Each row below is a small network's average activation on inputs in which a field has the value named, seen along a few directions.
Values that are neighbours, or in one group, have similar rows; names and order tell nothing.
In the rows, 100 means zero.

Other fields shift rows strongly along two fixed directions, in all tables alike. That doesn't count.
To show where, the next rows are all for the same value of a field, averaged over different records:
118 125 87 93 84 100 108 75 90 96 102
41 35 108 89 105 71 46 170 124 103 145
61 48 103 109 79 98 81 151 149 104 118
124 117 85 120 55 131 142 76 133 100 75
132 126 82 119 55 132 145 66 127 100 71
71 71 101 89 99 79 66 133 109 100 131
69 51 100 124 65 115 102 146 168 105 102
106 128 91 63 113 66 70 79 49 93 129

P, 20 values:
p4: 87 68 102 125 75 109 118 144 151 108 67
p11: 79 97 107 86 119 89 87 133 88 89 96
p6: 90 79 100 89 123 63 85 99 82 111 113
p13: 131 127 98 102 112 81 113 66 60 108 81
p3: 93 86 114 124 110 114 120 111 116 115 80
p2: 100 113 93 75 104 76 76 91 72 95 124
p12: 112 120 106 96 96 112 97 102 86 85 94
p1: 124 129 103 122 101 137 148 79 107 96 57
p8: 124 127 101 100 111 114 106 49 80 104 98
p18: 106 122 90 74 115 92 112 86 75 86 98
p9: 85 82 107 94 101 81 62 138 94 100 115
p16: 98 129 111 56 153 72 53 77 33 84 145
p14: 114 96 108 137 93 135 120 94 121 112 81
p7: 88 114 103 62 122 79 63 100 58 80 136
p17: 114 105 93 112 93 104 104 71 99 109 99
p19: 138 137 79 89 88 96 139 57 84 98 72
p20: 100 68 102 145 75 126 112 116 141 116 81
p5: 99 92 108 104 117 106 118 85 103 111 93
p15: 107 110 113 111 110 120 100 105 101 95 96
p10: 89 99 108 91 126 102 109 99 100 95 101
Each value of P is a pair of two hidden parts, and every pair occurs once (4 first parts, 5 second parts).
p7 and p8 share the first part; p7 and p12 share the second. Which value has the first part of p12 and the second part of p8?
> p14
p4 and p11 share the first part; p4 and p19 share the second. Which value has the first part of p19 and the second part of p11?
> p18
p10 and p5 share the first part; p10 and p1 share the second. Which value has the first part of p1 and the second part of p5?
> p3

L, 20 values:
l4: 106 96 91 95 110 66 89 84 79 109 107
l15: 106 126 90 74 112 93 116 61 82 97 109
l20: 92 85 109 132 69 144 111 131 158 90 88
l14: 155 130 77 129 50 125 151 52 112 105 59
l10: 86 90 105 111 102 110 108 135 115 93 77
l11: 120 113 105 117 110 115 135 82 105 110 60
l7: 114 119 98 111 86 115 104 106 92 95 78
l5: 70 63 113 126 90 139 118 149 165 86 93
l1: 85 62 111 131 97 134 105 107 139 112 100
l13: 119 115 104 106 122 88 96 77 67 117 95
l2: 87 92 98 80 103 79 97 122 93 92 96
l12: 109 128 85 62 128 65 74 49 38 101 135
l3: 125 143 106 89 108 100 78 58 52 95 117
l17: 91 91 116 93 134 106 99 99 95 96 114
l9: 93 84 100 106 95 91 126 105 123 108 80
l18: 132 131 82 108 64 119 122 53 109 100 90
l16: 83 102 97 59 114 67 53 116 75 91 142
l19: 54 46 107 77 109 59 41 174 101 98 136
l6: 62 77 99 79 105 89 89 136 117 90 126
l8: 111 108 106 115 93 98 90 103 85 112 100
Each value of L is a pair of two hidden parts, and every pair occurs once (4 first parts, 5 second parts).
l17 and l5 share the first part; l17 and l9 share the second. Which value has the first part of l9 and the second part of l5?
> l2
l7 and l8 share the first part; l7 and l20 share the second. Which value has the first part of l20 and the second part of l8?
> l3
l16 and l18 share the first part; l16 and l19 share the second. Which value has the first part of l19 and the second part of l18?
> l14
